These are the activations of a small neural network, seen along a few directions. Each row is one input.
Each table varies a few parts of the input and shows all the possible inputs, shuffled.
A made-up example of a description, with smaller parts first: one of 4 places along a line, together with either a single point or (one of 2 separate values, together with one of 5 places around a ring) or one of 11 places around a ring.
Shared parts are said once, and a part with two or three values counts as separate values.
(in the rows, 128 means zero)

Other details of the inputs vary at random and push rows far along two fixed directions, the same in every table; ignore that.

Table:
R1: [146 167 153 131 154 114 128 112 118 108 104 126]
R2: [133 154 118 129 131 120 121 147 105  97  91 125]
R3: [140 117 140 107 148 141 133 139  77 132 117 142]
R4: [101 163  91  88  81 157 123 120 165 209 187 103]
R5: [119 121 128 126 146 143 123 161 111  88 115 141]
R6: [ 89 129 116  86 128 125  94 123 125 109  88 133]
R7: [133 115 115 113 157 153 126 155 109 106  96 146]
R8: [133 164 109 133 140 167 156 139 189 167 203 112]
R9: [145 131 144 113 182 145 132 117 117 114 113 148]
R10: [108 171  93  96 120 154 118 100 210 194 185 100]
R11: [164  17 135 188  75  65 147 119 147 155 144 158]
R12: [108 138 157 137 118 128 127 128  77 109 127 114]
R13: [147  30 111 203  67  67 138 117 174 114 118 134]
R14: [116 147 166 140 152 126 127 111 122  92 122 112]
R15: [138 155 145 128 120 113 126 131  73 127 110 126]
Each input here is: one of 3 separate values, together with either a single point or one of 4 places along a line.
- The inputs of R6 and R10 match in every part but the choice among 3 separate values. If R2 is changed in the same way as R6 into R10, which row does it become? => R1
- Change only the choice among 3 separate values in R11. List by row number the other rows that result. => R5, R8
- Change only the place on the line of 4 in R15. List by row number the other rows that result. => R3, R11, R12

Table:
R16: [111  99 152 108 149 103  95  97 123  89  75 149]
R17: [138  85 157 134 148 116 126 139  69  88  89 157]
R18: [126  76 109 155  61  87 125 110 163 161 137 126]
R19: [128 191 134 126 162 173 150 144 129 129 168 104]
R20: [144  90 164 133 162 115 127 126  82  88  92 160]
R21: [123 117 177 117 145  96 105 101  74  93  84 145]
R22: [135 101 161 157 144 107 128 137  82  66  88 142]
R23: [112 188 102  95 149 174 125 156 125 126 132 112]
R24: [163  79 123 191 107 100 156 122 177 136 150 130]
R25: [131  77 118 151  66  87 126 101 159 173 144 127]
R26: [121 186 108  99 159 170 128 140 146 131 138 114]
R27: [116 104 155 128 117  92 107 121  74  88  79 141]
R28: [159  89 116 176  97  87 141 106 182 147 135 129]
R29: [139  81 109 168  78  86 132 113 173 147 136 127]
R30: [142 131  90 159  87 123 147 135 177 165 161 109]
R31: [106 106 156 125 123  93  98 106 100  86  79 138]
R32: [102 176 115  79 138 169 118 144 107 144 142 116]
R33: [120 185 117 104 168 179 134 152 136 120 145 116]
R34: [122 203 129 108 156 162 134 130 129 137 150 103]
R35: [109 111 100 113  94 128 117 127 152 155 136 125]
R36: [135  96 150 117 138 103 111 124  74 100  73 155]
R37: [157  65 100 177 102 112 150 141 174 140 143 139]
R38: [122 128 104 141  94 120 131 104 200 169 166 107]
R39: [117 177 119 127 132 170 147 170  99 123 158 104]
R40: [123 100 152 116 156 102 102 106 115  82  73 152]
R41: [115  95 160 101 141 102  97  96 102 109  84 154]
R42: [148  71 111 144  95  96 131 103 177 172 143 143]
R43: [140 114  77 140  85 133 144 146 170 176 156 121]
R44: [157  82 114 169  73  88 143 117 150 169 141 130]
R45: [139 105 102 147 112 142 149 159 138 140 149 129]
R46: [166  69 116 173 122 110 154 120 184 149 150 143]
R47: [142 106 176 142 146  99 125 117  77  92  94 148]
R48: [115 193 116 122 138 171 140 162 121 124 156 100]
R49: [108 194 121 106 143 159 125 129 143 132 152 101]
R50: [125 124 112 133  86 119 132 102 178 189 173 112]
R51: [128 112 170 129 149  92 110  94 105  93  88 142]
R52: [117 175 119  96 147 177 134 161  98 136 146 119]
R53: [124 193 129 107 140 158 134 133 113 148 152 108]
R54: [136  85 127 154  93  85 127  84 188 162 143 128]
R55: [118  56 148 129 121  76  93 100 117  87  61 160]
R56: [103 190 126  94 127 160 123 139  98 144 150 104]
R57: [123 184 125 101 172 176 136 144 133 129 149 119]
R58: [110 196 113 106 126 164 132 157  98 132 141 102]
R59: [111 189 120 115 131 169 139 167  95 124 150 104]
R60: [123 197 136 117 161 167 141 139 125 128 158 106]
R61: [120 182 132 118 141 172 146 161  89 130 160 107]
R62: [123 179 126  97 161 176 135 149 112 137 150 122]
R63: [140 101 158 117 152 103 112 111  89 101  77 158]
R64: [139 110 169 150 153 100 123 119  98  72  86 143]
R65: [128 114  80 135  95 131 133 132 192 168 158 120]
R66: [120 119 116 113 125 126 119 101 180 157 142 127]
R67: [136 102 168 142 132  99 124 129  63  91  90 145]
R68: [162  79 109 157 112  97 140 105 190 160 134 142]
R69: [127 101 159 113 160 101 105  99 113  93  80 154]
R70: [115  91 143 113 129 102 101 126  83  89  71 152]
R71: [143 112  84 153 103 139 149 150 184 160 164 122]
R72: [117 173 188 104 191 151 122 140  32  65  96 134]
R73: [ 94 167 115  76 127 164 111 132 119 153 143 115]
R74: [141 108  83 149  90 139 151 156 168 169 166 122]
R75: [126 173 116 116 168 180 142 154 139 119 153 117]
- The inputs of R40 and R16 match in every part but one. If R65 is changed in the same way as R40 into R16, which row does it become? => R55
- What do these inputs look like to the network? => one of 2 separate values, together with one of 5 places along a line, together with one of 6 places around a ring
- Change only the place on the line of 5 in R49. List by row number the other rows that result. => R24, R28, R38, R64
- Change only the place on the ring of 6 in R24. List by row number the other rows that result. => R19, R22, R39, R61, R72
- Change only the place on the ring of 6 in R51. List by row number the other rows that result. => R21, R27, R29, R49, R56
- Change only the choice among 2 separate values in R44. List by row number the other rows that result. => R36
- Change only the choice among 2 separate values in R48. List by row number the other rows that result. => R71
